These are the activations of a small neural network, seen along a few directions. Each row is one input.
In each table, some parts of the input vary, and every possible input appears once, in random order.
Descriptions start from the smaller parts, as in this example, which fits no table here: one of 4 places along a line, together with either a single point or one of 11 places around a ring or (one of 2 separate values, together with one of 8 places around a ring).
Shared parts are said once, and a part with two or three values counts as separate values.

Other details of the inputs shift rows strongly along two fixed directions, in all tables alike. That doesn't count.

Rows:
x1: [ 13 -12 -45   8  19 -49   4  18 -81  30  -3  25  24 -54 -70 -15  46]
x2: [ 21  14   5  -9 -25  -1   1  23  -9 -19  52  20   9  27  -2  -1  13]
x3: [ 19 -26  13  33 -34  12  23   7 -17 -36  67   6 -23 -30  13  13  22]
x4: [-21 -32  22  -5  -9 -11  13   7  24  -1   6  25   9 -45  17   2 -11]
x5: [-17  23  36   4   4  40 -17   6  63 -10 -13 -17 -23  91  28   5 -60]
x6: [-14 -47   1   5 -44   3  63   3 -38 -20  34  31  -1 -39  31  -2  -3]
x7: [-31   1  40  -5   7   0 -23  12  59  12 -15   5   0  20  10  12 -19]
x8: [-52  22 -18 -47  38 -22 -40   0  -3  44 -82 -11  28  10 -24 -14 -23]
x9: [ 29  -7 -13 -24   7 -16   7 -18  12  14 -18   2   4  20   6 -12  15]
x10: [  2 -10  25  32 -22  21   6   5  25 -31  32 -12 -20 -16  20  18   6]
x11: [ 12  35 -13   0  45 -14 -43  11   5  25 -42   2   6  33 -46  -7 -20]
x12: [-23 -31  20  31 -12   4  16   1  11  -3   5  -1 -13 -26   6  12  -1]
x13: [ 20  11 -59  20  20 -14  -5 -16 -83   5  -2 -18   2 -88 -37   1  45]
x14: [-15  62  21 -57 -15  32 -30   3  48 -17  18  -3  16  91  42   4 -35]
x15: [ 32  -8 -22  41  33 -41 -27   8 -33   9   1  -4   7 -99 -60   9  53]
x16: [  8  25 -19  -8 -26  19  13  -9 -34 -18  38  -7   1  -1  16   0   5]
x17: [ 39 -29 -57  20  21 -23  30 -31 -71  25 -35 -13  -7 -65 -30 -20  58]
x18: [  8   6  -3 -14  40 -17 -27 -27  50  31 -66 -29   2   1  -6  -5   9]
x19: [ 17  -2  26   6 -14   1  -9  19  20 -26  49  14  -4   3   8  13  11]
x20: [ 22  16   3 -16 -19   6  -3   3   5 -27  52  16  12  -3  23  13   2]
x21: [ 19  -6 -19  55  39  -8 -10   1 -17  10 -28 -14 -17 -56 -49  -4   6]
x22: [-21  27  17  -1  -4  33 -21 -18  49 -22  -5 -38  -7   5  36  21 -22]
x23: [-30  46  22 -27 -26  42 -19   7  34 -10   2 -27  -6 107  33   0 -34]
x24: [ -2 -10 -26   1  23 -33 -13  17 -40  28 -18  16  16 -35 -50  -7  25]
x25: [  9  26   5  16  53 -14 -48   9  38  24 -46 -10  -4   0 -42   0 -19]
x26: [-17  45  35 -42  -6  29 -37  -2  77 -23  14 -15   6  66  46  21 -40]
x27: [-56   8   7 -39 -17  19  15  -3  -8   9 -29  -3  12  50  31 -13 -37]
x28: [-40  23  -3 -19  48 -22 -54   8  15  44 -70 -20  13  17 -42   0  -7]
x29: [  4   7  -2   6 -16  22   5 -13  -4 -28  34 -16 -10 -25  22  16   2]
x30: [-45  12 -11  -6  22   2 -24  -3 -17  32 -62 -24   3  25 -22  -3  -9]
x31: [ 34 -11  16  17 -23  -3  10  -2  19 -38  75  19   2 -62  24  22  16]
x32: [ 49  -9  14  13 -31  -2  34  27  -4 -28  75  54   1  33   0  -4 -13]
x33: [ 40 -18 -63  11  16 -25  34 -29 -87  30 -31 -12  -1 -52 -37 -29  60]
x34: [ -8 -48  31 -10 -43  -6  43  13  13 -24  59  47   8 -22  39   3 -15]
x35: [ 23  -5  -2  33  -5  14  14   8 -15 -12  17  14 -14  15  -5  -2 -16]
x36: [ 34  -5  23  22   4  -5   1  20  20 -13  35  29 -10  11  -8   5 -15]
x37: [ 39 -59   8  32 -30  12  61 -24  13 -23  34   4 -23 -44  42  -1  27]
x38: [-30  49 -23  -8  37   9 -56  -5 -11  27 -68 -51  -4  33 -29   0   0]
x39: [-12  39  20  -7  -8  39  -8   7  35  -6 -14  -7  -4 116  20  -7 -59]
x40: [ 30 -49  16  12 -41  21  59 -25  16 -25  45   8 -27   4  59  -4  13]
x41: [-69  12 -10 -27  35  -1 -28 -16  -6  35 -99 -41   8  -1 -16  -5 -27]
x42: [-13  51 -16 -23  45 -14 -68   8   2  28 -55 -28  14  28 -43  -1   5]
x43: [-43  20 -16 -13  15   3 -17  -1 -31  33 -55 -21  12  41 -25 -12  -8]
x44: [ 46 -43  22  -4 -32  -6  46 -13  32 -23  54  29 -12   2  41  -1  18]
x45: [ -3 -30  12 -29 -52  -8  55  21 -13 -19  63  54  18   3  31  -8 -12]
x46: [ 54 -14 -57  -4  24 -47  20 -16 -67  27 -17  13  14 -47 -45 -29  64]
x47: [-37 -38  14  10 -17   8  29  -6   7  -8  -8   4  -6 -46  26   3 -15]
x48: [-22 -30  23  19 -22  14  25   7   1 -11  20   7 -11   3  18  10  -5]
Each input here is: one of 2 separate values, together with one of 4 places along a line, together with either a single point or one of 5 places along a line.
Changing only the choice among 2 separate values turns x24 into x30. The same change can be made to x46. Which row results?
Answer: x33
Changing only the choice among 2 separate values turns x15 into x10. The same change can be made to x26. Which row results?
Answer: x29
Change only the place on the line of 4 in x39. List by row number the other rows that result.
Answer: x5, x21, x35
Change only the choice among 2 separate values in x25. List by row number the other rows that result.
Answer: x21

Rows:
x49: [ -8  43  14 -23   4  20 -32   5  37  -2  -9 -14   1  78  12   3 -27]
x50: [-39  11  27 -18   3  25 -15 -13  57   2 -37 -26  -7  41  34   7 -35]
x51: [-29  32  12 -32   3  16 -22   3  33   9 -29 -11   7  73  14  -4 -34]
x52: [ 55 -19   7  26 -34  -2  31  16 -15 -38  93  39  -6 -23  10   8  19]
x53: [  8  21 -52  14  65 -43 -44  -2 -59  42 -63 -19  15 -65 -85  -9  33]
x54: [-41  17  18 -34  -4  19 -11  -4  38   8 -33 -15   4  60  28  -2 -33]
x55: [ -3  -4 -53   9  48 -40 -16 -11 -70  42 -64 -17  12 -74 -66 -14  39]
x56: [-38  14  26 -15   8  24 -22 -13  62   6 -45 -31  -8  41  29   7 -32]
x57: [ -4  11 -48  16  65 -41 -41 -10 -50  45 -76 -29  11 -77 -77  -7  37]
x58: [ 40 -14  -3  12 -33  -1  34  11 -25 -26  70  32  -1  -7   9  -1  17]
x59: [ 29 -30   4  13 -33  -4  41  12 -22 -22  62  37  -2 -17  11  -1  12]
x60: [ 12 -55  10  19 -42   5  61  -7 -14 -24  49  24 -13 -42  35   1  13]
x61: [ 12  21 -50  18  67 -43 -46  -2 -54  42 -63 -21  13 -65 -87  -9  37]
x62: [ 27 -26   6  18 -32  -2  35  14 -20 -25  66  35  -3 -21   9   3  11]
x63: [ 45 -17  -1  14 -31  -2  33  10 -24 -27  72  33  -4  -8   9   0  19]
x64: [-34  20  26 -24   4  18 -24  -1  53   3 -26 -15   1  52  24   6 -35]
x65: [ 13 -38   9  16 -35   0  42   6 -16 -23  55  28  -5 -34  19   4  12]
x66: [ -4  50  19 -20  15  18 -46   5  54   0 -16 -19   0  77   7   6 -28]
x67: [  7 -47  10  22 -36   7  50  -5 -12 -23  44  17 -13 -44  29   4  12]
x68: [-50  12  19 -30  -2  27  -7 -16  46  10 -50 -29  -3  54  37  -2 -36]
What is each input in this table made of?
Answer: one of 4 places along a line, together with one of 5 places along a line
Changing only the place on the line of 4 turns x66 into x56. The same change can be made to x52. Which row results?
Answer: x50
Start at x57 and move only the place on the line of 5, one step at a time. The first step leads to x64. Which rows follow, in order?
Answer: x65, x55, x54
Change only the place on the line of 4 in x63. List by row number the other rows that result.
Answer: x55, x59, x60

Rows:
x69: [ 13  11  -1 -14  -4   6   3  -3   8  -2   4   4   2  35  10  -6  -8]
x70: [ -1 -29  -9   0 -11 -10  27  -6 -23   4   3   9   1 -29   4  -6  17]
x71: [-18 -10  22  -7  -2   0   0   4  32   1  -7   6   2   6  12   3 -17]
x72: [ -9   0  17   5  -3  15  -6  -9  34 -10  -1 -16  -9  -2  22  11  -7]
x73: [ 14 -33  -6  27   5 -18  15   0 -20   0   9  12  -4 -65 -16   2  20]
x74: [ -2  11   4 -11  -7   4   0  11   1   0   8  11   5  38   2  -3 -11]
x75: [ -8  -9   6  -2 -10  15  16 -14  13  -1 -11 -13 -10  16  24  -3  -5]
x76: [-10 -10   6 -12  -9  10  16 -13  16   1 -12  -3  -3  16  25  -4 -12]
x77: [ -6  23   4  -7  -9  14 -11   8   0 -12  18  -2   1  26   8   6 -12]
x78: [  5   9  16  -7   0  -4 -12  15  25  -3  13  15   6  26  -1   2 -13]
x79: [ 46  -7 -22  35   8 -20   1   2 -37  -9  35   7  -3 -67 -31   6  41]
x80: [ 13  16  10   6   6   5 -18   6  22  -8  10  -3  -4  19  -2   7  -6]
x81: [-10 -14  -7  12 -10   2  15  -3 -28  -8  13  -1  -3 -41   2   4   9]
x82: [ -9  -6  20   6  -2  11  -3  -5  32  -7  -4  -9  -9   3  17   8 -11]
x83: [20  6 -5  1 -6  6  7 -3 -5 -4 10 -1 -6 21  3 -5  6]
x84: [-24 -10  10  -9 -12   9  13   0   9   3  -8   3   0  18  17  -2 -16]
x85: [ -16   58  -41  -10   91  -31  -86   -6  -13   60 -115  -47   16   -2
  -83   -9    5]
x86: [ 26 -10 -30  18  -4 -24  15  12 -67  -3  33  23   9 -58 -34  -5  33]
x87: [  2   9   3 -21  -8   2   1   4   5   1   6   7   5  40   9  -5  -4]
x88: [-26  -5   4  -9 -12   7   8   1  -3  -1  -4  -1   2  -2  13   0 -10]
Changing only one part turns x69 into x76. The same change can be made to x87. Which row results?
Answer: x70
What is each input in this table made of?
Answer: one of 2 separate values, together with either one of 4 places along a line or one of 6 places along a line
Change only the choice among 2 separate values in x80. List by row number the other rows that result.
Answer: x82
Change only the choice among 2 separate values in x78. List by row number the other rows that result.
Answer: x71
